Each row has a name. Each piece below is followed by the name of the row it came from, unless a question asks for something else. Each question is about the rows just above it. Places in a row count from 0.

[ 69  48 -51  22  52  10 -28 -18 -52 -83  27 -38  70 -64 -48 -26 -74 -81
 -46  58  68  -3  67  13 -18 -80  77] = E
[ 47  32  45  26 -31  62  -6   5  63   4  -7  25 -76  65  70  54 -57  31
  62 -59  34 -49   7 -19  35  49 -47] = U
[ 27  -7   7 -21  11  20 -36  -9 -79  72  12 -59 -75  79   5  37 -20   0
  52  45 -73 -76  36 -14 -76 -10 -21] = R
[ 13  12  24  54  21 -53  70  29  41  -2  37  48  49  54 -81  77   4  33
  21  84 -11 -71 -11 -23 -44  31  41] = M
[ 52 -59 -64 -60  12  71  68  61  77  -4  71 -70  39  75  25  40  66   8
  14 -13 -47 -29 -10 -60  43  60 -25] = C
[-39 -73  18  18  70 -83 -82 -14  63 -75   7 -58  66  68 -43  65  21 -21
  65 -12  28 -43  34   5  -7  42  18] = L
[ 37 -69  37  77  15 -36  -8  13 -57  -6 -40 -16  83 -79 -48  47  47 -34
 -81 -31 -65  10 -22  57  33  53 -28] = W
[ 71 -49 -35 -58 -17 -34 -49  56  60  -9  60 -33 -71  62  59 -15 -32  62
   3  37 -43 -70  64 -33 -18 -36  19] = J
[ 72  67  30 -41 -58  48 -19  -7 -28  37  50  74 -15 -46  42  80  -2 -66
  47 -15  46 -24 -22  32  78  -8 -47] = H
[-12  72  16  74 -42 -64  22 -19  81  23 -13  49  32 -63  48 -14 -23 -45
 -77  17 -83 -15 -67  20  58  23 -21] = Y
[-74 -61  35  19  14 -74 -40 -47  63  74  35  28  23 -58  62  -1  -8  31
 -62 -51  19  28  20  68 -23 -68  15] = F
[ -7  43  -2 -58  59 -58  18  35 -43   1 -69  55  66   4  23 -74  68 -83
 -77  46 -42 -72  34  23  53 -53  67] = B
q: [ 47  32  45  26 -31  62  -6   5  63   4  -7  25 -76  65  70  54 -57  31
  62 -59  34 -49   7 -19  35  49 -47]
U
Where in the named rows is [-44]?
M, 24

[ 78 -17 -14  20  -7  33  26  13 -23]  mige
[ 26  14   3 -19   3   0  -5  -4  10]  Buge
[ 41  19  -7  -2 -20  33 -31  15   6]  Tugo
[-28 -26  67  20  18  81  15  13 -38]  gopi
[-44 -13  22   9  11   2  26  18 -15]  beb
[-33  30  91  16   0  53  10  27  24]  potak
[ 91  -6   8  66 -18   0  -3 -18 -20]  desuf
[ 10   5  80  32  14  -9  40  10 -14]  lifat
[-33  30  91  16   0  53  10  27  11]  lufo
[-44 -13  22   9  -2  28  41  11  -7]  diti
[ -8  14 -33  22 -13  10 -11 -51  16]  kepi
Where in the named rows is [-23]?
mige, 8
Row and place of [-38] in the named rows:
gopi, 8
Row and place of [-11] in the named rows:
kepi, 6
The row with [-28 -26  67  20  18  81  15  13 -38] is
gopi
Where in the named rows is [6]?
Tugo, 8
Where in the named rows is [32]?
lifat, 3

[ -2   1  59 -41  17  51 -16  60 -19]  zizud
[ -4 -14 -15   1  -9 -12  27   0  52]  gotu
[ 41  20 -48  68  15  -8 -21  11  -1]  feg
[-45 -27  12 -46  -5 -20  25 -36  34]  pavom
[ -2   1  59 -41  17  51 -16  51  50]  kezoz
[ -2   1  59 -41 -49  51 -16  51 -32]  kat
[25] is at row and place
pavom, 6
[-49] is at row and place
kat, 4
Where in the named rows is [-48]?
feg, 2
[-14] is at row and place
gotu, 1
Where in the named rows is [-9]?
gotu, 4
Row and place of [0] in the named rows:
gotu, 7

[-51 -13  23  12  46 -30 -47] : Mab
[-43 -16  14  17  60 -20 -42] : sudo
[ 34 -40  -2 -46  14 -37  17] : ninuz
[ -1 -20 -20  22 -57  47   6] : tilut
[-55 -25 -31  18  67  41  15] : mev
[  8  23  -7 -30 -64 -27  -1] : lut
[-34  53 -23 -29 -21  65  -7] : tiz
[ 45  -1  -7 -34 -77  20  35] : zor
[-33  54 -29  33 -20  69  -5] : fipe
[-14  13   8 -17 -14  54  17] : puti
[-26 -32 -30 -22 -54  77 -30] : niv
[  5   1  -1 -10 -73 -39  15] : taraz
Where in the named rows is [13]?
puti, 1
Row and place of [-54] in the named rows:
niv, 4
Row and place of [-21] in the named rows:
tiz, 4
[20] is at row and place
zor, 5
Where in the named rows is [46]?
Mab, 4
[-47] is at row and place
Mab, 6
[53] is at row and place
tiz, 1

[  1  19  -6  55  23  -7  20 -14 -18  25   8  32 -63  -6 -31  12 -44 -59
 -71 -57 -53  20  -3  37  -8  -9 -52  27 -26  44  -1  12 -16 -21] : bepin
[-27  35  12 -21 -83  59  25   3  49  13  -8  31  20  -7  -6 -10 -60 -41
  52  12  18  63 -38   3  14 -18 -24 -45  27  35   8  -2  49 -24] : lor
[-27  35  12 -21 -83  59  25   3  49  13 -16  31  20  -7  -6 -10 -60 -41
  41  12  18  63 -38   3  14 -18 -24 -45  27  35   8  -1  31 -24] : vutur
[  1  27  -6  55  23  -7 -29 -14 -18  25   8  32 -63  -6 -31  12 -44 -59
 -71 -57 -53  20  -3  37  -8  -9 -52  27 -26  44  -1  12 -72 -10] : Tozuv
Row and place of [41] in the named rows:
vutur, 18
q: [  1  19  -6  55  23  -7  20 -14 -18  25   8  32 -63  -6 -31  12 -44 -59
 -71 -57 -53  20  -3  37  -8  -9 -52  27 -26  44  -1  12 -16 -21]
bepin
Which row holds [-27  35  12 -21 -83  59  25   3  49  13 -16  31  20  -7  -6 -10 -60 -41
  41  12  18  63 -38   3  14 -18 -24 -45  27  35   8  -1  31 -24]?
vutur

[-71  70 -45  44   5] : Sodi
[-48  68   4  18 -92] : gev
[-66  60 -51 -58  -4] : tudol
[  1 -58 -25  69 -16] : Tesu
[-66  61 -50 -57  -4] : nid
[ -5  75  50 -54  -1] : rifi
[ 14  74  64 -56 -91] : peto
[-49 -12 -76  53  -1] : deku
[ -4 -27 -14 -37 -23] : Pido
[14 74 64 69 30] : kelu
[ -8  -6  21 -41 -53] : Ziguf
[-6] is at row and place
Ziguf, 1
[50] is at row and place
rifi, 2
[-57] is at row and place
nid, 3
[-92] is at row and place
gev, 4

[-10 -26 -24  24  -8  -7  32  11   4   4 -10  18  19   9 -24  20  -9] -> Lipeg
[-28 -52   8   4 -46   6  43  13 -21  22  29  69  -6  21 -21  36  -3] -> Rele
[  0 -13  18 -13  -5   3  -9   8  10  -2   4  -2 -13 -20  19  -4   8] -> logu
[ 3  9 -6  3  1 -2 -5 -3 -2 -3 -6 -1  5  6 -4 -3 -2] -> Gil
[ -9  24 -23  38  47  -4  -7  24  20   6 -17 -68 -11 -45  16  18 -17] -> koleg
[  3   0 -10  -9   9   2 -19 -10   0 -14 -10  12  10   7  -8  -8   0] -> nale
[ 16  10  -3  22 -23 -16  18  14  15   4 -18 -24  13  -5   9 -11   0] -> Sen
[-4 -9  6 -7  1  3  6 -2 -2  2  8  6 -4  1 -1  4  3] -> rafuz
Where in the named rows is [69]?
Rele, 11
Where do [-4 -9  6 -7  1  3  6 -2 -2  2  8  6 -4  1 -1  4  3] appear?
rafuz
q: [ -9  24 -23  38  47  -4  -7  24  20   6 -17 -68 -11 -45  16  18 -17]
koleg

